A small network was trained on made-up records. Each row is its average activation on records with the value named, seen along a few directions.
Related values have similar rows: they may be neighbours, one step apart, or belong to one group.
Random noise pushes rows far along 6 fixed directions. That doesn't count. These rows show it; they differ only by the noise:
[ 461 -118  432 -266   -9 -108   32  178   45  -52   70  -58   42  315
  235  255]
[-172 -244  -55  455  178   70  219 -146   -5   58   22   -7   21 -116
  102  -37]
[-183  114 -230  -69 -168  263  444  103   32  134 -172 -178  -92 -322
 -330 -227]
[ 319  109  -70  -77 -372  -79  380  306  455 -310 -188 -155   79 -714
 -512  155]
[ -42 -380   11  269  147  256  316 -112 -217  259  132 -296   57   72
  320 -236]
[ 288  173  -34 -451 -360  -31    7  227  -50 -219  -32 -151  140  -40
 -177  202]
[ 284  -12  346  -98   85 -288  -93   86  239 -241   -7  254    4  151
    9  482]
[  55   72 -143  408 -331 -110  -95   97 -231 -273  -62  -41  240  -26
  216   41]


Field SOGU:
tuvid: [ 442 -100  531 -180  341  -99 -323  -45   69  223  235   11  -77  452
  467  -83]
vikes: [  48   62  140 -148   64  315  437  115  464  323  115 -154 -314 -219
  -62 -557]
nat: [-116  353 -523 -438 -229   82 -200  -47 -214 -277  242   29  101 -113
 -243   55]
bige: [  79   27  379  496  169   16   72   51  329  456 -444  -70 -184   75
  301 -521]
git: [ 130 -253  -80  -58  -95   85   72  -49 -169  151   21 -522  291 -437
 -133 -226]
dadeb: [  59  -11  376 -257  153  164  134   75  102  405  -52  -27 -386  462
  193 -302]
putuk: [  19  337 -373 -908 -402  -39 -163  174 -217 -289  146   47   90  100
 -305  266]
leti: [  58 -157 -145   70 -232   89  -96   25 -479   21  172 -232  201  138
  176 -156]
galu: [  62   81   68 -617 -212  117   90  295   21  117 -276 -244 -154 -123
 -372   28]
SOGU is arranged as a 3 by 3 grid.
Q: Which values are neighbours of putuk? Give them in the order they are listed.
A: nat, leti
Q: Which values are neighbours of tuvid? Give them in the order they are listed.
A: vikes, bige, dadeb
A value of SOGU combines one of 3 hidden first parts with one of 3 second parts; all combinations occur once.
Q: dadeb and nat share the first part; dadeb and leti share the second. Which value has the first part of leti and the second part of nat?
A: putuk

Field BEP:
bizen: [ 372  211 -105 -353 -285 -253 -510   94  -35 -485  335  124  238  161
  218  260]
rul: [ 325 -567  -95 -453   96   46 -219 -270    6 -137  343 -599  359 -345
 -190  321]
sibi: [ -70  304  -52 -209 -430  215  339  356 -101  287 -348 -275 -127   79
   52 -500]
lele: [ -31 -198  560  -90  669    4  310    1  394  399 -244  279 -360  133
 -318  286]
bek: [-280   21 -216 -625  242   10   25 -164  148  -55  267  317 -124  -61
 -499  259]
kar: [ -14 -710  -38 -324  423  458  632 -286 -204  395  394 -333 -175   15
   83  -13]
niz: [ 209  583  248  138 -318  -90   33  262  285    8 -333  188 -154   95
   79 -404]
bere: [ -78  661  225  168 -191   15  -10  313  169  257 -462   77 -347 -100
  -57 -369]
rif: [ -89 -327  245  460  212  -99  -14  -51 -172    2   11  136   86  431
  323  117]
BEP is arranged as a 3 by 3 grid.
Q: Which values are neighbours of bek? Give them in the order they are listed.
A: bizen, sibi, kar
Q: Which values are neighbours of lele? Give them in the order they are listed.
A: rul, rif
A value of BEP combines one of 3 hidden first parts with one of 3 second parts; all combinations occur once.
Q: lele and kar share the first part; lele and rul share the second. Which value has the first part of rul and the second part of kar?
A: bek
